A small network was shown many inputs. Here are its activations along a few directions, one row for each input.
In each table, some parts of the input vary, and every possible input appears once, in random order.
A made-up example of a description, with smaller parts first: one of 6 places along a line, together with either a single point or one of 11 places around a ring or (one of 3 separate values, together with one of 8 places around a ring).
Shared parts are said once, and a part with two or three values counts as separate values.
In the rows, 128 means zero.

Other details of the inputs vary at random and push rows far along two fixed directions, the same in every table; ignore that.

A family of inputs:
R1: [122 142  99 138 179  70 160  99 132 135  94 110]
R2: [130 174 194 133  98 173 113 162 152  86  98 157]
R3: [100 145  93 116 175  65 145 140 130 148 101 114]
R4: [128 156 178 146  91 165  95 181 131  95 122 156]
R5: [154  81 135 146  75 145 139  63 112 163 185 115]
R6: [108 142  91 116 174  73 146 118 144 159 101 119]
R7: [123 142 100 138 181  73 167  99 142 142 101 110]
R8: [140  67 131 138  79 144 114  81 120 176 186 118]
R9: [145  78 124 135  70 130 124  91 102 168 193 124]
R10: [118 162 172 133 101 170  95 170 146 108 108 150]
R11: [ 98 153  78 133 173  81 149 115 129 154 103 102]
R12: [152  54 114 116 103 165 126  92  95 143 198 119]
R13: [105 144  91 118 178  74 145 123 143 158  97 115]
R14: [157  42 117 121 106 154 125  93 107 134 194 120]
R15: [117 146  97 110 191  89 155 116 142 131  92 107]
R16: [114 149 103 114 187  83 161 113 147 138  94 110]
R17: [103 153  79 130 172  79 149 120 131 158 103 106]
R18: [126 136 155 104 134 178 109 176 130  81 116 153]
R19: [135 170 191 124  98 177  99 163 140  75  90 157]
R20: [120 140  89 129 177  69 151 114 145 158 105 122]
R21: [138  76 123 142  70 134 121  94  97 167 194 117]
R22: [167  65 134 139  99 152 131  67 120 149 185 115]
R23: [149  36 118 110  96 155 124  95 109 138 192 115]
R24: [144  77 123 145  71 145 120  79 112 177 190 119]
R25: [131 158 170 147 101 168  98 164 146 108 115 154]
R26: [151  68 130 152  84 141 119  81 122 173 188 123]
R27: [128 137  96 130 183  74 155  98 130 133  94 110]
R28: [109 147 103 123 176  75 154 108 132 134  87 109]
R29: [144  70 130 156  88 147 116  78 117 167 185 116]
R30: [138 193 177 124 110 182 113 174 146  74  93 155]
R31: [113 179 172 141  87 171  98 186 124  88 113 151]
R32: [137 192 185 130  94 178 104 169 135  71  85 159]
R33: [129 179 170 134  86 170 101 172 143 107 109 161]
R34: [117 167  95 121 183  83 166 116 141 136  92 110]
R35: [105 131  91 141 170  74 145 123 121 145 118 105]
R36: [113 162 177 132  94 164  93 188 132  95 113 152]
R37: [136 142 156 114 127 169 111 183 142  64 109 155]
R38: [114 163 173 137 101 173  95 166 145 102 108 148]
R39: [ 99 154  85 129 166  74 146 138 117 145 107 107]
R40: [112 136  76 100 193  94 155 144 123 114 103 113]
R41: [147 178 191 138 110 176 115 165 159  79 102 162]
R42: [152  66 132 141  80 126 122  90 111 166 193 129]
R43: [161  72 126 132  84 151 130  62 102 154 182 110]
R44: [134  62 130 136  77 133 116  94 104 168 194 116]
R45: [130 137  94 125 189  82 155 101 134 130  95 108]
R46: [107 123  81  95 199  92 151 144 129 114 100 113]
R47: [157  59 135 126  89 152 123  63 109 153 180 111]
R48: [104 160  88 122 167  69 148 143 124 144 101 116]
R49: [139 137 159 117 132 183 108 174 131  74 122 158]
R50: [133 162 179 140  92 158  99 184 138  96 116 164]
R51: [130 152 149 108 118 171 115 185 134  69 109 150]
R52: [138 161 176 141  98 164 100 167 152 108 112 164]
R53: [111 156  85 122 167  74 151 119 138 157 101 119]
R54: [126 139 154 104 133 176 109 183 130  77 110 152]
R55: [139 138 158 116 129 181 109 179 131  71 117 157]
R56: [128  61 130 141  78 140 114  90 100 163 194 109]
R57: [146  62 131 149  78 131 120  92 106 165 197 121]
R58: [102 145  94 113 172  63 147 136 132 147 102 119]
R59: [114 134  77 101 194  99 155 141 118 118 106 114]
R60: [112 166  97 130 171  77 159 113 127 131  84 110]
Each input here is: one of 3 separate values, together with either one of 4 places along a line or one of 6 places around a ring or (one of 2 separate values, together with one of 5 places along a line).
Changing only the choice among 3 separate values turns R22 into R15. The same change can be made to R35. Which row results? -> R56
Changing only the choice among 3 separate values turns R38 into R29. The same change can be made to R47. Which row results? -> R45
Start at R58 and move only the place on the line of 5, one step at a time. The first step leads to R3. Which rows follow, in order? -> R44, R36, R56
Change only the place on the line of 4 in R55. List by row number the other rows that result. -> R14, R37, R49
Change only the place on the ring of 6 in R43. List by row number the other rows that result. -> R5, R30, R32, R34, R60

A family of inputs:
R61: [123 144 212 160  26 186  88 147 134 130 147 159]
R62: [141 147 168 169  68 159  99 135 158 142 144 155]
R63: [124 123  87 117 160 131 147  88 115 135 112  94]
R64: [123  72  99 146 105  80 136  49 151 219 169  94]
R65: [147  82 179 153  83 160 112 112 116  99 155 130]
R66: [153  94  86 121 150 125 169  69 128 167 165 108]
R67: [146 155 180 159 120 161 107 169 136  60 108 158]
R68: [134  94 148 127 125 173  97 169 141 109 155 167]
R69: [145 127 170 135 105 204  98 118 124  87 119 133]
R70: [130 126  86 134 163 131 160  98 120 129 133  99]
R71: [159 157 197 115 111 205  96 146 150  86 104 158]
R72: [170 124 177 138 108 195 118 123 145 106 148 153]
R73: [128 155 175 151  61 163  94 136 131 145 128 153]
R74: [104 208 120 135 163  88 119 161 188 147  44 138]
R75: [ 87 212 116 138 155  83 128 161 110 134  69 127]
R76: [124 115  94 164 117  80 145  83 101 188 169 107]
R77: [155 160 157 108  85 182 128 156 133  88 136 170]
R78: [126  67  77 114 118 104 161  58  95 155 175  83]
R79: [120  51  89 103 167 114 117 104 119 163 157 127]
R80: [124 182  94  79 172 101 151 141 135 111  76 136]
R81: [125  60  75 121 159 107 138 121 116 159 176 120]
R82: [132 165 184 166  53 171  97 163 102 119 150 154]
R83: [113 218 113  87 204 120 151 162 161  96  38 135]
R84: [156  96 184 123  92 188 117 101 139 118 158 135]
R85: [118  77 101 151 104  78 139  50 138 213 172  92]
R86: [127 205 118 118 195  73 158 191 156  85  54 156]
R87: [112 180 104 152 162  80 135 140 182 157  82 138]
R88: [123 129 178 157  46 151 105 119 105 148 166 131]
R89: [111 109  73 101 151 105 121 144  98 145 140 102]
R90: [ 93 106 105 101 199  93 132 150 145 130 110 125]
R91: [ 78 149 101  97 183 100 137 193 133 110  89 119]
R92: [133 109  71 123 134 114 162  94 102 131 150 108]
R93: [118  61  79 101 157 111 122 111 110 161 159 117]
R94: [142  74  89 131 128  92 143  80  97 141 144 103]
R95: [112 151 109 146 126  87 127 104 106 171 124 110]
R96: [116 182 127  85 150 113 155 153 143  98  86 137]
R97: [ 95 192  91 110 187 100 133 222 129  94  83 124]
R98: [149 114 107 109 147  82 150 110 125 140 117 128]
R99: [137 112  98 147 179 123 155  91 121 127 127 100]
R100: [139  96 171 141  94 194 116 103 123 101 147 120]
R101: [170 119 196 128  95 163  95 133 137  99 131 161]
R102: [125  62  86 125 134 123 161  46 105 164 171  71]
R103: [147  87 167 143  62 158 119 123 109 101 160 131]
R104: [132 152 171 168  65 160 108 142 134 141 143 160]
R105: [136 151 173 152  64 163  86 131 155 145 127 149]
R106: [109  87  97 149 105  71 147  64  81 203 183  83]
R107: [152 119 186 147  93 173  88 135 121  77 122 147]
R108: [122 165 102 139 175  85 154 161 127  89  80 130]
R109: [158 131 200 121  66 165 111 158 138  86 138 167]
R110: [119 148 111  97 172 114 162 110 147 132 105 108]
R111: [132 121 132 122 173  75 150 112 141 128 111 119]
R112: [174 119 187 147 101 159 112 139 141 100 149 163]
R113: [111 177  84  99 168 108 144 141 119  94  73 119]
R114: [ 89 177  99  92 193 108 118 206 132  97  67 137]
R115: [118  97 139 112  80 161 104 160 103 122 178 115]
R116: [113  23  81 109 144  99 142  86 107 181 195  94]
R117: [ 94 181  98 112 198 104 136 221 139  93  77 140]
Describe the family of inputs behind these rows. -> one of 3 separate values, together with either one of 4 places along a line or one of 5 places along a line or (one of 2 separate values, together with one of 5 places around a ring)
Changing only the choice among 3 separate values turns R107 into R65. The same change can be made to R71. Which row results? -> R84
Changing only the choice among 3 separate values turns R91 into R117. The same change can be made to R103. Which row results? -> R108
Change only the choice among 2 separate values in R70. List by row number the other rows that result. -> R66
Start at R72 and move only the place on the ring of 5, one step at a time. The first step leads to R66. Which rows follow, in order? -> R77, R86, R112

A family of inputs:
R118: [130 183 155  96 171 181 106 216 161  51  68 174]
R119: [144 103 118 136 140 100 148  65 137 163 132 110]
R120: [175  94 185 156  63 178 110  89 134 132 172 148]
R121: [132 167 108 137 185  82 163 110 147 125  84 119]
R122: [109 166  85 107 169  85 158 136 114 120  97 109]
R123: [ 99 156  96 119 169  82 138 147 151 156  96 127]
R124: [147  87 163 135  48 172  96 130 121 146 188 152]
R125: [146 110  95 139 150  94 170  59 127 153 135  97]
R126: [113  99  73 134 149  86 154  76  92 165 150  82]
R127: [117 147 162 146 104 140  94 186 138 110 123 157]
R128: [113 148 157 147 106 143  99 165 139 126 124 145]
R129: [ 99 153  83 125 182  72 152 139 106 121  95 105]
R130: [130  64  75  98 173 123 150  98 110 124 149  98]
R131: [153  89 158 132  48 179 108 122  87 115 186 134]
R132: [112 229 179 124 154 134 112 182 175  76  28 156]
R133: [118 147 166 143  89 162  96 160 149 135 130 150]
R134: [121  92  94 131 137  78 134 119 119 169 155 119]
R135: [138 117 167  99 148 175 114 182 146  64 117 155]
R136: [122 114  86 115 133 106 151  89 107 161 144 100]
R137: [143  94 156 141  43 189 107  92 101 146 188 121]
Describe the family of inputs behind these rows. -> either one of 3 separate values or one of 5 places along a line or (one of 2 separate values, together with one of 6 places around a ring)
Change only the choice among 2 separate values in R137. List by row number the other rows that result. -> R133
